Read these off the table that follows. Counting starts at 1.
1) The entry at row 1, column 2?
2) The top-right entry?
3) The entry in the bottom-right corner?
4) The entry in row 2 and column 1?
5) The entry at row 1, column 1?
6) The entry at row 1, column 3?
-5  -8  -6  -1  -4  -4  -5  -2  -6  -6  0  -4  -7  -5  -4  -1
5  2  -3  -16  -3  -3  -3  -15  6  1  -17  1  -9  0  -3  -18
8  15  -8  21  19  -6  3  21  8  -9  20  -9  29  -10  -6  24
-17  -20  12  7  -18  10  -9  6  -17  10  6  12  -5  10  10  7
-17  -16  -7  25  -13  -8  -6  26  -17  -10  27  -8  18  -11  -8  30
16  16  2  -22  13  3  -2  -23  17  7  -29  5  -6  6  3  -28
-15  -18  12  -2  -13  11  -14  -3  -14  10  -4  11  -12  11  11  -3
20  21  -9  -22  19  -6  1  -22  20  -5  -25  -6  -6  -5  -6  -26
1) -8
2) -1
3) -26
4) 5
5) -5
6) -6

[[-1.2 -0.2  1.4  0.4 -0.1 -1.3  0.3  1.8  1.9  0.0 -0.3 -1.5  0.1 -0.5
   1.7]
 [-0.3 -1.7  0.3 -0.7  0.0 -0.2  1.0  0.8  1.4  0.6 -0.8 -2.1  0.4 -0.5
   1.3]
 [-0.1 -1.2 -0.8 -0.5 -1.0 -0.9 -0.5 -2.1 -0.5 -1.4 -0.6 -0.4 -1.9 -0.2
  -0.8]]
The entry just right of the centre entry? 1.4
The entry just left of the largest entry? 1.8
The maximum? 1.9
The entry just right of -1.5? 0.1
The entry just left of 0.1? -1.5
The entry just left of the centre entry: 1.0

74,64,38,71,72
77,50,73,83,81
23,46,98,54,79
Rows and columns are numbered from 1.
The entry in the bottom-right corner is 79
What is the entry in the bottom-left corner? 23
What is the entry at row 1, column 3? 38
What is the entry in the top-right corner? 72

Questions about the array below.
1) What is the entry directly below 8.73?
2) What is the entry just right of the centre entry?
3) What is the smallest entry in the last column?
4) What is the entry directly above -144.58?
5) What is the entry directly below -41.00?
6) What is the entry in the top-right corner?
7) What is the largest entry in the last column?
8) What is the third largest entry?
[[-41.00, -128.42, -187.02, 225.51, -148.79, -84.57, 46.43],
 [-20.97, -154.69, -58.90, 180.13, -190.44, -214.71, 136.98],
 [-85.22, -144.58, -186.19, 84.90, -104.76, -164.05, 84.94],
 [7.33, -93.58, 92.88, 203.92, -198.35, -144.95, 60.89],
 [-180.95, 10.03, -136.29, -157.05, 117.48, 125.99, 13.60],
 [-33.31, -143.55, -33.39, 270.29, -186.94, -219.25, 124.93],
 [98.09, 45.04, 86.50, 147.51, -94.92, 93.49, -137.67],
 [216.03, -64.77, 62.45, 4.98, -96.20, -100.52, 172.59],
 [82.70, 156.71, 221.40, -87.08, 215.30, 4.75, 98.14],
 [151.39, 69.71, 189.62, -150.59, 43.43, 8.73, 87.93],
 [16.37, -155.88, 0.73, -168.90, 148.16, 85.24, -51.01],
 [-179.15, 77.42, 157.80, 3.76, 51.29, 178.88, 1.87],
 [230.10, 28.77, 132.46, -9.63, 111.42, -38.88, 45.77],
 [78.62, 17.21, -28.55, 71.57, -41.03, -103.97, 17.31],
 [147.80, 128.24, -160.80, 250.45, -134.46, 186.82, 159.67]]
1) 85.24
2) -96.20
3) -137.67
4) -154.69
5) -20.97
6) 46.43
7) 172.59
8) 230.10

x =
5  -3  -12  -13  9  -10
6  -6  2  -4  -1  3
6  2  -10  7  2  25
17  11  -11  4  -1  2
-2  -10  -26  4  -16  18
-17  -19  4  -1  9  5
5  -2  7  20  -18  14
Indices start at 1.
The entry in row 2 and column 3 is 2
The entry at row 3, column 1 is 6
What is the entry at row 1, column 1? 5
The entry in the top-right corner is -10
What is the entry in the bottom-right corner? 14
What is the entry directly below the largest entry? 2
What is the entry in row 3 and column 3? -10
What is the entry in row 1 and column 2? -3
What is the bottom-left entry? 5
What is the entry at row 2, column 1? 6
The entry just left of the largest entry is 2
What is the entry in row 1 and column 3? -12
What is the entry at row 2, column 2? -6
What is the entry directly above 20? -1
